Each row below holds a small network's activations on one input, seen along a few directions.
Each table varies a few parts of the input and shows all the possible inputs, shuffled.
Descriptions start from the smaller parts, as in this example, which fits no table here: ring(5) and (point or line(11) or (values(3) and line(4))).
Shared parts are said once, and a part with two or three values counts as separate values.
In the rows, 128 means zero.

Other details of the inputs shift rows strongly along two fixed directions, in all tables alike. That doesn't count.
To show where, the next rows are all for the same input, with only those details redrawn:
[127 131 120 121 129 121 142 129 143 127 136 129 124]
[124 117 102 120 110 133 118 148 164 129 144 122 112]
[129 131 132 119 138 106 141 120 139 132 136 137 121]

Table:
x1: [118 121 120 135 121 124 143 123 137 140 141 131 128]
x2: [156 129 194 147 183  72 124  66  89 155 104 163 122]
x3: [129 129 136 141 109 121 129 129 133 128 140 127 145]
x4: [121 130 101 145 128 135 111 123 106 125 135 146 128]
x5: [131 117 194 125 185  76 132  80  73 152 109 166 140]
x6: [154 132 130 138 136 139 112 124 128 124 105 125 121]
x7: [126 103 112 114 119 152  92 158 135 122 118 121 125]
x8: [128 131 134 113 134 137 116 138 111 130 116 119 127]
x9: [127 127  84 129 118 142  84 148 135 115 137 138 110]
x10: [127 143 157 124 135 113 126 126 139 123 134 133 132]
x11: [127 131 120 121 129 121 142 129 143 127 136 129 124]
x12: [142 130 133 130 135 136 113 121 118 119 119 108 115]
x13: [126 122 123 143 115 114 140 131 134 132 139 126 140]
x14: [134 204 111 135 129 221 249 128  50  76  88  83 194]
x15: [110 129 134 134 123 135 134 121 139 138 141 130 128]
x16: [133 119 133 144 128 140 113 115 111 131 125 109 119]
x17: [116 106 124 132 122 138 119 129 109 130 101 134 140]
x18: [116 105 116 126 106 151  90 153 125 145 129 113 118]
x19: [139 139 136 126 117 118 128 135 139 116 135 126 141]
x20: [129 122 152 131 131 127 121 120  98 142 126 129 111]
x21: [135 132 123 128 122 112 139 137 140 120 135 125 136]
x22: [116 133 144 140 118 131 128 129 137 130 139 127 139]
x23: [122 102 106 116 111 146  92 155 138 120 103 126 123]
x24: [119 139 134 119 131 132 134 127 146 125 136 128 124]
- Changing only one part turns x18 into x8. The same change can be made to x13. Which row results? => x21
- What is each input in this table made of? => values(2) and (point or ring(5) or line(6))
- Which other rows does x10 become when the ring(5) part takes its other values? List them by row number. => x11, x19, x21, x24
- Which other rows does x7 become when the values(2) part takes its other values? List them by row number. => x5

Table:
x25: [142 127 114 128 123 142 112 138 136 125 124 122 113]
x26: [126 111 127 127 115 138 114 144 136 132 124 115 133]
x27: [113 120 111 137 117 142 114 132 129 137 139 129 124]
x28: [128 113 158 137 156  83 112  91 116 156 136 159 110]
x29: [129 117 104 117 127 133 113 142 135 119 117 128 124]
x30: [131 126 118 117 124 142 112 146 133 123 125 125 117]
x31: [135 118 125 139 114 139 111 135 136 129 130 114 129]
x32: [131 126 110 131 116 127 133 136 151 128 147 119 115]
x33: [128 126 170 117 154  70 120 105 140 142 139 161 119]
x34: [132 121 180 115 160  85 109 103 117 144 127 147 103]
x35: [122 123 118 120 115 129 129 140 160 127 133 128 132]
x36: [123 121 112 116 114 125 136 141 150 131 141 120 121]
x37: [119 109 121 134 109 135 117 142 131 134 124 126 133]
x38: [133 163  58 141 102 212 181 151 114  80 106  89 170]
x39: [111 109 112 131 118 141 120 136 132 140 130 129 126]
x40: [130 129 116 135 116 130 126 135 161 124 139 126 126]
x41: [143 130 166 118 162  81 105 105 116 143 126 154 103]
x42: [135 180 111 143 126 200 214 119  88  91 100  88 176]
x43: [128 123 106 118 126 135 110 142 132 115 125 131 123]
x44: [117 114 123 135 108 136 114 143 128 130 131 128 132]
x45: [128 115 118 145 107 136 114 134 132 131 130 125 129]
x46: [126 118 127 119 120 144 117 140 137 129 120 113 115]
x47: [144 181 169 122 186 120 222  79  56 114  87 139 175]
x48: [128 129 127 126 119 145 111 137 135 126 129 113 113]
x49: [109 114 114 131 118 142 117 136 129 136 138 131 126]
x50: [129 123 127 134 114 139 108 140 133 129 133 115 130]
x51: [132 129 104 124 125 134 107 139 132 116 126 128 120]
x52: [136 177 184 135 177 115 215  77  53 116 101 135 188]
x53: [125 131 113 126 115 126 130 140 148 128 150 120 117]
x54: [124 134 118 130 115 129 123 139 158 123 142 127 128]
x55: [129 124 164 113 153  67 127 106 131 146 148 153 108]
x56: [129 118 170 135 146  76 105 102 112 150 132 157 118]
- What is each input in this table made of? => line(4) and (values(2) or line(6))
- Changing only the line(4) part turns x36 into x55. The same change can be made to x37. Which row results? => x44
- Which other rows does x39 become when the line(4) part takes its other values? List them by row number. => x27, x28, x49

Table:
x57: [113 116 138 125 125 160 110 135  92 126  99 121 146]
x58: [126 142 107 119 125 120 133 141 121 104 136 134 140]
x59: [130  55 161 136 136  17  16 113 181 183 170 178  70]
x60: [128 129  96 116 134 129 150 132 137 126 115 140 129]
x61: [141 136 114 131 135 144 145 116 142 121 124 118 113]
x62: [131 129 108 143 128 130 137 124 142 116 124 142 149]
x63: [122 150 148 107 177  86 164  91 105 133 117 166 125]
x64: [135 159 114 122 133 138 129 134 138 111 130 133 129]
x65: [152  72 178  98 167   9  12 106 186 184 150 181  13]
x66: [140 144 176 140 155  88 170  81  95 151 129 144 119]
x67: [119 114 132 136 116 128 146 128 137 137 130 114 158]
x68: [125 119 129 125 126 136 145 130 147 124 115 128 150]
x69: [142 135 144 129 128 146 140 128 150 117 116 106 127]
x70: [121  93 115 122  94 185  51 175 137 131 119  98 106]
x71: [150 137 138 112 123 131 139 145 132 111 119  97 125]
x72: [124 139 143 119 133 149 138 132 145 120 129 116 134]
x73: [119 127 159 127 176 108 133  85  54 142  99 158 131]
x74: [119  65 176 115 134  35  21 122 172 198 181 176  32]
x75: [150 131 125 150 126 157 101 124  95 117 100 116 128]
x76: [146 144 138 116 128 141 139 138 148 116 108 107 122]
x77: [123 147 133 147 110 138 136 131 123 129 149 130 136]
x78: [103 125 110 134 125 131 149 118 125 135 146 125 135]
x79: [117 109  80 120 103 166  90 160 181 128 153 115  90]
x80: [149 138 110 114 131 129 145 134 123 114 127 109 110]
x81: [131 137 168 151 147  76 161  91  97 145 129 167 155]
x82: [119 141 182 116 170  92 160  89 114 131 117 154 147]
x83: [124 105 106 136 133 152 120 127  87 135  98 132 135]
x84: [118 139 112 136 129 135 134 123 139 112 133 142 142]
x85: [104 125 138 130 117 133 143 128 133 132 139 114 152]
x86: [122 149 107 124 129 130 133 133 137 110 125 143 137]
x87: [133 142 137 101 128 134 137 150 127 113 131 108 132]
x88: [119 126 117 143 127 153 103 129  87 118 107 136 143]
x89: [136 138 102 130 128 126 136 134 141 115 117 143 144]
x90: [133 132 156 140 105 141 146 135 134 135 129 104 130]
x91: [140 131 144 109 171  71 167  99  93 132 119 156 134]
x92: [124 119 101 129 134 134 151 121 139 128 123 138 134]
x93: [125 145 124 147 122 134 132 121 130 125 152 118 141]
x94: [148 141 149 123 164  68 154 102  97 120 121 159 148]
x95: [110  83  70 137  86 146  98 158 173 143 153 111 114]
x96: [126 126 119 130 139 166 111 127  84 131 111 120 118]
x97: [108  85  79 137  74 149 102 169 166 148 150 123 110]
x98: [134 121 123 108 121 121 144 148 130 117 119 119 148]
x99: [136  90  86 136  97 180  60 160 133 133 115  99  85]
x100: [117 116 141 136 103 131 151 138 131 142 128 126 154]
x101: [128 150 109 109 140 142 143 132 135 123 128 129 113]
x102: [116 137 156 130 109 144 145 140 129 137 141 114 137]
x103: [135 129 148 140 117 137 142 125 140 129 131  92 134]
x104: [150 151 173 152 160  80 151  74 104 135 133 137 139]
x105: [109 137 126 148 106 130 140 131 122 128 145 141 146]
x106: [130 129 123 112 126 131 143 140 146 123 107 129 146]
x107: [152 155 115 131 127 135 131 128 143 109 118 123 124]
x108: [116 139 129 106 128 136 141 140 142 118 116 129 139]
x109: [118 135 147 131 122 141 140 130 135 132 143 102 141]
x110: [126 105 133 131 124 154 114 135  97 131  91 121 152]
x111: [120 132 128 101 123 126 140 148 126 112 127 120 142]
x112: [134 130 118 142 124 135 147 114 131 134 139 105 120]
x113: [148 145 120 144 127 139 131 118 145 110 126 123 129]
x114: [131 149 121 135 133 141 129 123 140 113 138 132 133]
x115: [120 146 165 145 162  76 154  79  98 135 140 156 153]
x116: [132 142 109 105 136 132 143 139 119 117 139 119 116]
x117: [156 147 115 127 124 125 131 136 127 103 128 113 126]
x118: [110 130 106 123 136 139 148 120 135 123 132 139 128]
x119: [140 125 160 147 168  98 123  89  63 135  93 162 151]
x120: [133 135 124 142 131 161  98 129  89 118 112 125 133]
x121: [102 127 147 130 105 136 148 138 127 137 137 126 147]
x122: [101 127 119 134 113 134 153 128 118 140 143 137 131]
x123: [110 104  83 131  92 159  91 158 170 140 167 101  98]
x124: [145 120 148 135 125 164 108 132  99 124  91  99 128]
x125: [140 152 115 118 129 128 130 141 122 105 140 123 131]
x126: [139 142 134 155 105 132 136 125 129 129 138 122 131]
x127: [122 118 104 103  96 162  83 180 186 123 136 106 101]
x128: [119 132 102 105 132 124 147 139 117 115 134 130 125]
- What is each input in this table made of? => values(3) and line(4) and (point or line(5))
- Changing only the values(3) part turns x106 into x89. The same change can be made to x71. Which row results? => x117
- Changing only the values(3) part turns x93 into x109. The same change can be made to x107. Which row results? => x76
- Which other rows does x102 become when the values(3) part takes its other values? List them by row number. => x74, x77
- List by row number the other rows that have the values(3) part and the line(4) part in common with x106. => x67, x68, x98, x100, x110
- Which other rows does x95 become when the line(4) part takes its other values? List them by row number. => x78, x112, x123
- Which other rows does x118 become when the line(5) part takes its other values? List them by row number. => x63, x78, x122, x128
- List by row number the other rows that have the values(3) part and the line(4) part in common with x121. => x57, x82, x85, x108, x111
- Start at x75 and move only the line(4) part, one step at a time. The first step leads to x120. Which rows follow, in order? => x88, x119
